Each row below holds a small network's activations on one input, seen along a few directions.
Each table varies a few parts of the input and shows all the possible inputs, shuffled.
A made-up example of a description, with smaller parts first: one of 2 separate values, together with either a single point or one of 11 places around a ring or (one of 5 places around a ring, together with one of 6 places along a line).
Shared parts are said once, and a part with two or three values counts as separate values.
In the rows, zero is written as 100.

Other details of the inputs vary at random and push rows far along two fixed directions, the same in every table; ignore that.

Rows:
row 1: [112 98 89 113 99 100 90 113 64 101 89 91 97]
row 2: [113 104 94 109 112 108 86 120 68 114 98 89 112]
row 3: [104 97 104 123 102 91 107 113 75 89 84 68 100]
row 4: [115 87 111 136 89 99 89 118 83 91 87 88 103]
row 5: [117 80 104 119 100 89 96 112 66 93 91 91 103]
row 6: [109 103 88 109 108 101 84 112 66 109 85 91 101]
row 7: [77 101 104 76 90 100 101 103 99 62 117 125 96]
row 8: [79 106 116 71 107 98 92 94 108 81 113 119 127]
row 9: [112 105 103 115 111 93 83 107 69 124 107 89 109]
row 10: [77 109 111 93 98 99 77 94 128 73 99 119 118]
row 11: [108 90 106 133 90 94 85 109 72 105 104 91 89]
row 12: [107 105 108 125 104 102 76 108 77 125 105 87 108]
row 13: [132 66 80 105 87 113 123 84 138 150 98 91 69]
row 14: [66 124 94 81 100 100 99 98 114 64 106 101 100]
row 15: [116 90 110 116 95 85 115 111 61 93 84 96 105]
row 16: [143 72 98 110 126 125 148 79 143 127 92 76 77]
row 17: [80 111 112 83 91 79 110 92 99 72 123 130 96]
row 18: [139 58 71 92 93 118 138 104 128 132 98 93 69]
row 19: [70 111 97 84 99 109 76 98 116 77 108 120 107]
row 20: [114 82 110 114 94 91 103 110 61 95 88 92 101]
row 21: [100 123 103 119 114 94 94 107 78 121 100 67 106]
row 22: [97 120 88 113 110 103 95 112 75 106 78 69 98]
row 23: [76 116 105 69 104 108 91 103 104 82 118 121 116]
row 24: [103 76 92 80 80 111 128 82 186 108 127 123 71]
row 25: [128 79 83 92 112 118 141 96 146 147 87 66 96]
row 26: [102 70 91 58 85 103 142 74 165 111 128 127 69]
row 27: [93 86 85 67 93 103 146 77 179 106 125 104 68]
row 28: [109 113 93 106 103 97 103 111 60 110 78 97 102]
row 29: [128 73 78 95 99 110 145 88 142 134 78 69 81]
row 30: [81 123 114 96 127 116 102 89 116 57 121 109 96]
row 31: [107 75 88 52 91 102 152 72 169 105 103 128 91]
row 32: [126 75 71 97 95 120 149 105 137 129 91 71 66]
row 33: [109 100 95 108 94 102 96 110 58 103 85 93 95]
row 34: [82 104 110 76 113 95 86 97 114 79 117 118 129]
row 35: [132 71 77 96 100 136 122 105 141 153 98 87 88]
row 36: [112 108 94 110 95 96 108 111 58 101 82 97 98]
row 37: [76 117 114 75 104 93 89 89 105 93 127 122 112]
row 38: [108 89 97 127 91 109 88 122 71 95 95 90 92]
row 39: [137 47 87 105 88 117 132 97 140 132 91 89 79]
row 40: [75 104 110 71 103 91 91 86 106 76 100 122 116]
row 41: [114 115 118 137 128 102 101 91 75 101 105 78 87]
row 42: [109 101 104 114 93 87 94 97 59 113 94 93 91]
row 43: [99 116 98 123 101 86 98 100 73 108 91 70 91]
row 44: [76 116 109 100 86 93 79 91 123 76 118 121 99]
row 45: [78 125 113 76 105 87 101 91 105 91 124 127 116]
row 46: [79 108 103 83 97 83 86 85 106 77 123 124 99]
row 47: [72 116 108 74 100 86 88 81 103 88 115 125 102]
row 48: [109 104 97 114 107 86 82 99 67 120 94 92 98]
row 49: [80 101 107 86 95 83 92 93 105 71 130 125 95]
row 50: [73 106 98 88 91 108 81 99 114 68 112 120 103]
row 51: [73 119 100 91 95 109 76 103 124 74 105 120 107]
row 52: [78 124 104 71 106 102 103 104 104 81 115 126 119]
row 53: [100 121 94 114 114 110 97 120 77 110 91 66 109]
row 54: [110 113 110 132 100 103 76 113 85 123 102 87 108]
row 55: [66 119 104 80 111 90 95 89 121 71 97 99 115]
row 56: [112 90 106 110 96 91 97 102 62 101 80 91 106]
row 57: [75 124 107 76 101 80 100 83 103 87 111 129 105]
row 58: [112 93 99 111 110 91 85 103 70 108 80 89 112]
row 59: [115 105 111 109 110 93 105 110 66 113 85 93 124]
row 60: [131 73 72 80 97 122 134 93 126 150 83 93 75]
row 61: [113 95 107 132 91 99 84 110 84 98 79 87 108]
row 62: [78 119 108 80 93 79 105 83 100 78 115 129 101]
row 63: [82 97 105 79 100 87 90 89 109 66 108 121 114]
row 64: [110 94 110 122 107 107 80 113 80 114 91 84 123]
row 65: [78 106 105 98 85 108 87 112 121 59 116 122 98]
row 66: [77 121 106 91 99 116 78 111 126 79 117 118 118]
row 67: [113 100 98 113 93 96 113 120 57 95 90 98 94]
row 68: [103 103 101 125 100 96 75 100 75 121 92 90 97]
row 69: [78 113 109 73 104 85 103 87 106 75 97 127 119]
row 70: [132 79 82 108 91 115 118 88 148 157 91 91 74]
row 71: [110 105 96 130 88 110 83 119 80 99 84 89 97]
row 72: [114 101 112 129 103 107 80 118 88 111 88 85 123]
row 73: [107 92 104 122 103 100 78 105 78 109 78 87 112]
row 74: [63 131 102 83 108 86 92 84 117 83 111 101 101]
row 75: [110 87 104 126 95 99 83 105 76 100 82 87 108]
Description of these inputs: one of 3 separate values, together with either a single point or (one of 4 places along a line, together with either a single point or one of 5 places along a line).
Q: Changing only the choice among 3 separate values turns row 44 into row 71. The same change can be made to row 26. Which row results?
A: row 7
Q: Which other rows does row 15 become when the choice among 3 separate values takes its other values? List them by row number.
A: row 17, row 67
Q: Which other rows does row 61 become when the place on the line of 4 takes its other values? List them by row number.
A: row 4, row 10, row 72
Q: Which other rows does row 42 become when the choice among 3 separate values takes its other values? List them by row number.
A: row 33, row 56
Q: Which other rows does row 73 become when the place on the line of 4 takes its other values? List them by row number.
A: row 39, row 64, row 75
Q: Which other rows does row 45 become when the place on the line of 5 takes its other values? List them by row number.
A: row 9, row 12, row 37, row 54

Rows:
row 76: [96 99 110 129 96 102 79 121 65 66 84 86 109]
row 77: [101 104 112 105 99 83 88 110 42 92 92 107 120]
row 78: [129 91 85 114 109 112 125 99 107 152 90 66 79]
row 79: [105 75 93 83 94 122 105 96 153 106 108 114 104]
row 80: [58 123 111 58 103 81 87 87 101 65 115 138 127]
row 81: [134 84 82 112 107 128 109 109 117 150 78 68 98]
row 82: [136 89 84 106 106 109 123 95 97 155 86 77 83]
row 83: [86 131 111 129 113 101 71 114 70 92 97 81 112]
row 84: [93 122 105 98 115 89 100 107 56 98 88 90 116]
row 85: [95 106 112 121 95 82 93 106 46 68 92 97 94]
row 86: [104 82 96 99 87 99 122 93 116 92 104 99 75]
row 87: [63 108 95 50 111 123 107 84 189 76 125 123 110]
row 88: [70 123 112 98 101 85 70 95 89 82 115 113 113]
row 89: [84 88 99 70 89 113 105 82 173 90 130 134 96]
row 90: [96 107 95 93 102 115 100 93 137 113 108 99 98]
row 91: [126 79 94 110 94 114 106 98 130 139 97 94 90]
row 92: [63 117 117 59 100 81 87 89 100 62 118 142 126]
row 93: [102 99 104 104 93 81 101 111 50 80 87 105 105]
row 94: [124 76 88 112 86 100 119 100 106 118 96 91 73]
row 95: [128 77 92 102 95 102 117 94 99 132 98 101 86]
row 96: [114 100 105 138 93 89 83 119 43 104 92 84 94]
row 97: [101 108 112 112 102 85 79 102 60 102 98 105 108]
row 98: [97 99 90 75 101 109 116 82 148 120 116 104 88]
row 99: [100 109 95 103 111 111 113 95 135 106 102 83 94]
row 100: [98 100 106 128 95 100 71 124 65 73 87 92 111]
row 101: [88 129 110 100 118 82 101 105 55 80 89 87 119]
row 102: [116 94 100 126 93 86 97 109 51 98 87 92 88]
row 103: [88 125 109 123 120 104 76 117 76 79 88 73 123]
row 104: [87 89 100 72 90 101 107 82 147 94 129 129 93]
row 105: [67 114 97 45 112 99 129 67 173 73 131 127 94]
row 106: [61 114 117 80 101 102 62 100 124 58 118 131 130]
row 107: [89 120 109 110 105 83 74 100 58 96 99 104 113]
row 108: [109 81 91 102 85 109 112 98 136 101 104 105 80]
row 109: [125 79 90 117 88 113 110 107 115 123 96 93 82]
row 110: [92 104 111 103 94 80 104 109 46 64 87 102 105]
row 111: [113 113 100 107 109 91 99 110 45 120 79 82 113]
row 112: [123 73 90 115 86 114 126 100 125 112 91 86 72]
row 113: [64 113 111 62 93 81 97 96 96 48 119 143 116]
row 114: [117 96 87 101 111 106 131 90 128 129 99 74 81]
row 115: [142 70 84 111 92 104 129 101 94 140 88 90 73]
row 116: [132 91 84 107 112 110 130 95 100 151 86 73 80]
row 117: [124 81 95 107 95 102 107 95 109 139 99 93 87]
row 118: [93 113 107 123 107 103 59 117 70 96 88 89 127]
row 119: [63 110 111 83 95 103 72 107 119 45 119 131 120]
row 120: [104 94 92 97 97 112 100 91 141 124 105 102 96]
Q: Changing only one part turns row 115 into row 119. The same change can be made to row 102. Which row results?
A: row 100
Q: Changing only one part turns row 80 into row 107. The same change can be made to row 77. Which row results?
A: row 95
Q: Describe the family of inputs behind these rows.
A: one of 5 places along a line, together with one of 9 places along a line
Q: Which other rows does row 83 become when the place on the line of 9 takes its other values? List them by row number.
A: row 89, row 90, row 91, row 99, row 108, row 109, row 112, row 120
Q: Which other rows does row 78 become when the place on the line of 5 takes its other values? List them by row number.
A: row 83, row 84, row 87, row 116
Q: Which other rows does row 117 become when the place on the line of 9 takes its other values? List them by row number.
A: row 78, row 86, row 88, row 94, row 96, row 98, row 104, row 114
